A small network was shown many inputs. Here are its activations along a few directions, one row for each input.
In each table, some parts of the input vary, and every possible input appears once, in random order.
A made-up example of a description, with smaller parts first: one of 8 places around a ring, together with either a single point or one of 9 places along a line or (one of 3 separate values, together with one of 4 places along a line).
Shared parts are said once, and a part with two or three values counts as separate values.
In the rows, zero is written as 128.

A family of inputs:
x1: [ 77 156 140 162 191 152  54 137  83  94  97 106 129]
x2: [ 65 141 146 148 163 182  40 142  94 105 115  94 159]
x3: [221  75  99 127  43  68 242 150 174 177 122 202  77]
x4: [225 103 116 121  35  64 245 139 181 183 123 206  94]
x5: [ 96 130 136 116 183 151  46 102 126  69 139  80 154]
x6: [200 132 108  97  39  65 252 123 147 198 179 174 112]
x7: [ 66 148 139 138 178 183  46 136  99  98 107  92 153]
x8: [ 73 128 147 110 177 157  62  92 123  78 138  79 150]
x9: [ 70 135 145 156 196 173  62 142  70 102 107  97 127]
x10: [217 115 100 119  48  83 247 132 170 181 142 197 105]
x11: [ 65 142 140 140 183 165  73 120 119  96 118  78 142]
x12: [222 115 106 102  39  67 237 128 159 199 161 183 124]
x13: [ 67 143 143 127 189 153  59 122 119  85 116  77 137]
Question: What is each input in this table made of?
Answer: either one of 5 places along a line or (one of 2 separate values, together with one of 4 places along a line)
Question: Which other rows does x9 become when the choice among 2 separate values takes its other values? List them by row number.
Answer: x1

A family of inputs:
x14: [148 112 134 108 106  84 165 136 127 158 146 135 116]
x15: [ 45 149 139 148 191 177  35 150  88  86 100  87 132]
x16: [153 111 133 112  95 135 172 121 150 147 134 155 127]
x17: [145 104 139 121 100 110 176 121 132 160 138 114 125]
x18: [143  99 137 107  99 121 176 123 139 151 142 140 128]
x19: [168 144 107 136  91 116 159 136 146 144 126 167 112]
x20: [ 58 146 146 127 183 182  10 117  95  81 136  68 169]
x21: [ 49 154 151 108 196 173  46  84  97  79 147  56 176]
x22: [ 71 141 160 194 217 188  61 150  88  85  90 104 146]
x23: [161 144 108 132  92  97 159 141 138 148 126 155 109]
x24: [165 116 121 126  95 138 169 122 148 142 134 165 125]
x25: [133  95 115 111 150 108 108 104 171  73 106 121 102]
x26: [151 127 114 127 112  79 166 145 125 154 143 142 116]
x27: [170 136 117 136  87 128 158 128 154 148 124 167 113]
x28: [160 141 101 129 106  86 161 141 122 164 129 143 125]
Question: What is each input in this table made of?
Answer: either a single point or one of 4 places along a line or one of 10 places around a ring
Question: Start at x19 and move only the place on the ring of 10, one step at a time. The first step leads to x27. Which rows follow, in order?
Answer: x24, x16, x18, x17, x14, x26, x28, x23

A family of inputs:
x29: [ 63 147 106 131 141 173  47  91 112  97 136  49 156]
x30: [188  97  87  95  86  82 139  90 184 123 103 178  77]
x31: [115 161 123 196 172 145 164 175 110 112  30 183  68]
x32: [ 86 180 169 118 159 188  57  86 103  75 161  87 170]
x33: [146 139 137 191 149 159  93 226  72 181  91 197 138]
x34: [177  89 150 108  56 135 219 110 121 181 170 139 138]
x35: [ 80 113 133 113 202 179  70 105 100  71 154  79 116]
x36: [ 94 174 141 127 163 192  56  93 109  83 161  59 189]
x37: [ 57 100 183 121 195 124  52 106 120  85 120  67 136]
x38: [168 148  75  92  88  26 150 121 145 149 165 138  98]
x39: [ 64  89 153 129 184 118  66 120 120  64 117  44 159]
x40: [ 55 158 134  98 151 182  39  83 118 115 132  83 140]
x41: [107 173 121 206 149 162 142 216 106 123  50 173  87]
x42: [156 148 100  83  94  36 184 131 129 169 173 132 133]
x43: [150 113 139 100  76  94 233 131 126 190 190 124 160]
x44: [118 156 116 211 153 150 109 212  95 154  68 189 100]
x45: [ 88 106 133 110 203 158  80  91 105  74 136  62 161]
x46: [176  84 151 112  62 148 217  96 175 171 143 149 111]
x47: [151 166 135 226 141 148 100 225  99 150  88 187 116]
x48: [146 129 112 100  89  52 210 129 113 203 184 128 164]
x49: [184  71 142  95  67 144 206 109 205 129 134 165 118]
x50: [174 119  82  68  93  37 138  98 174 117 107 171 112]
x51: [201  81 123 116  70 112 173 100 205 130 130 160  96]
Question: What is each input in this table made of?
Answer: either one of 5 places along a line or (one of 2 separate values, together with one of 4 places along a line) or one of 10 places around a ring
Question: Which of the alternatives is x39?
Answer: one of 2 separate values, together with one of 4 places along a line
Question: Which other rows does x29 become when the choice among 2 separate values takes its other values? List them by row number.
Answer: x40
